A small network was shown many inputs. Here are its activations along a few directions, one row for each input.
In each table, some parts of the input vary, and every possible input appears once, in random order.
Descriptions start from the smaller parts, as in this example, which fits no table here: one of 8 places around a ring, together with either a single point or one of 11 places along a line or (one of 3 separate values, together with one of 6 places along a line).
Shared parts are said once, and a part with two or three values counts as separate values.
In the rows, zero is written as 128.

Other details of the inputs vary at random and push rows far along three fixed directions, the same in every table; ignore that.

Table:
r1: [117, 147, 142, 188, 135, 128, 114, 122, 169, 139, 103, 138, 73]
r2: [151, 148, 114, 136, 125, 80, 105, 140, 115, 141, 141, 134, 184]
r3: [114, 148, 149, 181, 111, 116, 128, 114, 142, 143, 99, 143, 62]
r4: [126, 156, 136, 179, 131, 133, 125, 127, 175, 136, 100, 133, 70]
r5: [139, 144, 131, 171, 128, 129, 120, 127, 155, 129, 92, 147, 57]
r6: [165, 161, 38, 178, 80, 181, 115, 58, 86, 118, 191, 124, 173]
r7: [163, 153, 105, 114, 123, 98, 91, 151, 104, 136, 116, 141, 169]
r8: [107, 153, 149, 191, 123, 121, 133, 115, 152, 152, 101, 136, 74]
r9: [122, 102, 98, 140, 109, 218, 145, 57, 85, 88, 188, 102, 119]
r10: [100, 81, 159, 81, 158, 110, 135, 144, 124, 115, 148, 119, 119]
r11: [136, 107, 73, 116, 114, 225, 159, 62, 109, 104, 188, 100, 113]
r12: [101, 92, 154, 80, 166, 120, 148, 147, 141, 122, 145, 104, 130]
r13: [150, 152, 114, 122, 118, 93, 81, 145, 106, 136, 127, 139, 174]
r14: [88, 80, 152, 81, 143, 118, 145, 141, 127, 113, 138, 137, 127]
r15: [98, 75, 162, 92, 147, 133, 120, 160, 133, 112, 129, 114, 127]
r16: [140, 147, 127, 144, 109, 95, 117, 134, 111, 133, 121, 144, 200]
r17: [151, 165, 109, 121, 126, 101, 94, 150, 123, 142, 123, 127, 184]
r18: [164, 152, 122, 121, 102, 104, 130, 139, 115, 134, 110, 144, 190]
r19: [105, 83, 163, 84, 146, 129, 156, 143, 117, 108, 115, 131, 131]
r20: [144, 106, 83, 127, 119, 239, 138, 87, 113, 102, 184, 82, 111]
r21: [115, 162, 143, 181, 119, 125, 143, 119, 158, 149, 98, 130, 71]
r22: [114, 82, 149, 74, 162, 115, 144, 148, 122, 116, 136, 119, 116]
r23: [128, 150, 138, 174, 116, 122, 138, 119, 139, 142, 90, 144, 57]
r24: [148, 155, 123, 133, 105, 99, 126, 138, 118, 130, 115, 138, 197]
r25: [168, 162, 108, 109, 122, 106, 98, 151, 121, 146, 119, 134, 177]
r26: [145, 157, 133, 156, 138, 115, 141, 110, 163, 144, 111, 142, 59]
r27: [87, 96, 158, 87, 174, 134, 119, 150, 134, 128, 138, 108, 135]
r28: [105, 93, 161, 82, 139, 141, 156, 158, 130, 134, 122, 105, 130]
r29: [102, 80, 143, 73, 147, 122, 153, 144, 125, 114, 125, 137, 123]
r30: [146, 151, 103, 123, 106, 91, 124, 140, 127, 136, 124, 145, 189]
Each input here is: one of 5 places around a ring, together with one of 6 places around a ring.
Question: The inputs of r8 and r16 match in every part but the place on the ring of 6. If r21 is changed in the same way as r8 into r16, which row does it become?
Answer: r24
Question: A walk changes only the place on the ring of 6. It starts at r13 and steps to r10. List the rest of the walk in order.
Answer: r14, r9, r3, r15

Table:
r31: [121, 164, 160, 208, 121, 136, 122, 137, 178, 146, 65, 136, 62]
r32: [110, 101, 151, 144, 101, 170, 170, 108, 112, 118, 128, 113, 95]
r33: [126, 117, 133, 87, 163, 117, 101, 157, 144, 116, 137, 128, 167]
r34: [170, 174, 63, 187, 92, 210, 132, 68, 119, 133, 171, 88, 148]
r35: [110, 105, 156, 105, 150, 104, 89, 158, 109, 125, 142, 112, 162]
r36: [114, 114, 162, 124, 116, 128, 120, 170, 117, 141, 120, 94, 178]
r37: [92, 95, 156, 108, 108, 100, 139, 140, 96, 122, 126, 142, 171]
r38: [129, 103, 136, 73, 152, 89, 140, 135, 119, 116, 142, 148, 162]
r39: [120, 128, 151, 118, 129, 116, 137, 159, 123, 149, 128, 89, 181]
r40: [134, 127, 110, 101, 160, 186, 121, 127, 155, 123, 139, 105, 80]
r41: [142, 92, 131, 63, 134, 120, 122, 169, 103, 117, 109, 135, 140]
r42: [119, 115, 134, 117, 149, 173, 109, 129, 121, 133, 143, 90, 74]
r43: [125, 97, 133, 100, 131, 161, 142, 114, 104, 119, 136, 116, 65]
r44: [143, 128, 123, 68, 161, 118, 113, 167, 136, 146, 134, 106, 155]
r45: [86, 94, 136, 140, 120, 168, 152, 97, 120, 101, 127, 141, 98]
r46: [138, 184, 138, 169, 152, 103, 116, 127, 166, 167, 96, 128, 35]
r47: [138, 146, 170, 157, 99, 69, 140, 172, 152, 142, 42, 173, 126]
r48: [117, 156, 152, 191, 155, 115, 92, 125, 169, 132, 89, 156, 47]
r49: [152, 108, 119, 49, 140, 118, 136, 161, 128, 118, 117, 140, 145]
r50: [159, 168, 63, 153, 91, 154, 92, 106, 110, 123, 159, 126, 220]
r51: [180, 152, 70, 137, 96, 108, 114, 86, 63, 117, 177, 134, 193]
r52: [124, 111, 123, 114, 156, 187, 107, 136, 131, 122, 132, 100, 76]
r53: [87, 111, 156, 124, 126, 113, 106, 153, 113, 135, 133, 114, 178]
r54: [106, 110, 137, 92, 126, 98, 158, 131, 122, 127, 132, 151, 177]
r55: [117, 87, 156, 88, 133, 90, 121, 143, 92, 111, 134, 139, 154]
r56: [171, 167, 73, 151, 115, 122, 83, 103, 81, 131, 183, 107, 199]
r57: [191, 207, 99, 200, 59, 75, 140, 111, 109, 159, 99, 157, 164]
r58: [109, 85, 136, 120, 146, 161, 135, 101, 116, 90, 137, 139, 80]
r59: [150, 111, 122, 51, 144, 105, 145, 153, 120, 133, 127, 133, 147]
r60: [174, 171, 60, 184, 87, 222, 123, 76, 127, 118, 159, 94, 146]
r61: [109, 160, 142, 176, 120, 107, 155, 99, 181, 129, 79, 188, 58]
r62: [81, 110, 136, 156, 137, 180, 119, 112, 136, 115, 134, 114, 107]
r63: [132, 113, 120, 97, 143, 149, 160, 104, 112, 126, 145, 112, 69]
r64: [104, 84, 112, 146, 146, 160, 117, 128, 159, 120, 178, 89, 77]
r65: [138, 109, 139, 88, 111, 127, 163, 154, 137, 115, 106, 134, 174]
r66: [120, 103, 122, 106, 152, 160, 148, 92, 140, 92, 146, 144, 83]
r67: [123, 120, 137, 90, 168, 103, 108, 149, 136, 130, 148, 121, 169]
r68: [88, 114, 135, 140, 125, 142, 173, 81, 114, 121, 151, 131, 99]
r69: [136, 120, 142, 147, 116, 20, 124, 177, 171, 144, 93, 176, 100]
r70: [91, 130, 127, 146, 146, 164, 140, 95, 149, 131, 152, 114, 111]
r71: [199, 208, 90, 190, 63, 85, 140, 111, 129, 156, 94, 168, 168]
r72: [103, 175, 165, 170, 133, 43, 114, 153, 156, 169, 87, 152, 138]
Question: The inputs of r60 and r65 match in every part but one. If r33 is changed in the same way as r60 into r65, which row does it become?
Answer: r66
Question: The inputs of r50 and r61 match in every part but one. If r40 is changed in the same way as r50 into r61, which row does it become?
Answer: r49
Question: What is each input in this table made of?
Answer: one of 2 separate values, together with either a single point or (one of 4 places along a line, together with one of 5 places around a ring)
Question: Change only the place on the ring of 5 in r54. List by row number the other rows that result.
Answer: r37, r45, r61, r68
Question: Change only the choice among 2 separate values in r69. List by row number the other rows that result.
Answer: r64
Question: Change only the place on the line of 4 in r62. List by row number the other rows that result.
Answer: r31, r48, r52

Table:
r73: [115, 153, 153, 190, 105, 117, 119, 121, 141, 137, 92, 145, 94]
r74: [119, 110, 129, 102, 132, 119, 93, 171, 121, 127, 150, 110, 214]
r75: [122, 147, 144, 180, 121, 97, 117, 109, 126, 127, 103, 164, 82]
r76: [104, 100, 143, 91, 170, 115, 115, 149, 156, 124, 128, 131, 92]
r77: [87, 121, 170, 80, 174, 142, 150, 131, 153, 120, 101, 141, 126]
r78: [197, 179, 95, 128, 105, 93, 105, 144, 109, 151, 123, 127, 174]
r79: [120, 93, 165, 87, 144, 131, 144, 154, 132, 118, 99, 132, 91]
r80: [136, 153, 122, 155, 114, 94, 152, 108, 149, 135, 106, 174, 79]
r81: [102, 96, 109, 137, 106, 202, 166, 77, 112, 102, 179, 94, 139]
r82: [121, 96, 106, 130, 111, 224, 141, 99, 95, 104, 157, 85, 121]
r83: [121, 98, 127, 87, 119, 83, 140, 144, 96, 111, 150, 139, 214]
r84: [171, 171, 90, 155, 105, 114, 83, 157, 131, 142, 119, 127, 187]
r85: [121, 95, 98, 126, 109, 214, 172, 89, 116, 108, 165, 92, 133]
r86: [158, 101, 121, 62, 114, 105, 149, 162, 110, 121, 131, 135, 206]
r87: [105, 109, 155, 88, 164, 108, 139, 141, 135, 140, 128, 119, 91]
r88: [91, 96, 156, 115, 173, 110, 112, 140, 151, 121, 135, 134, 105]
r89: [161, 169, 104, 152, 112, 75, 96, 123, 95, 147, 140, 135, 184]
r90: [84, 113, 178, 120, 153, 122, 140, 147, 145, 145, 126, 103, 115]
r91: [136, 173, 139, 174, 127, 121, 130, 134, 155, 161, 97, 122, 87]
r92: [163, 153, 65, 177, 89, 188, 118, 56, 87, 112, 159, 134, 81]
r93: [157, 163, 118, 153, 139, 115, 107, 133, 172, 134, 101, 144, 73]
Question: What is each input in this table made of?
Answer: either a single point or (one of 4 places along a line, together with one of 5 places around a ring)
Question: Change only the place on the ring of 5 in r86. List by row number the other rows that result.
Answer: r80, r81, r83, r85
Question: Change only the place on the line of 4 in r91. List by row number the other rows that result.
Answer: r82, r84, r85
Question: A walk changes only the place on the line of 4. It starts at r74 and steps to r90. List the rest of the walk in order.
Answer: r73, r81
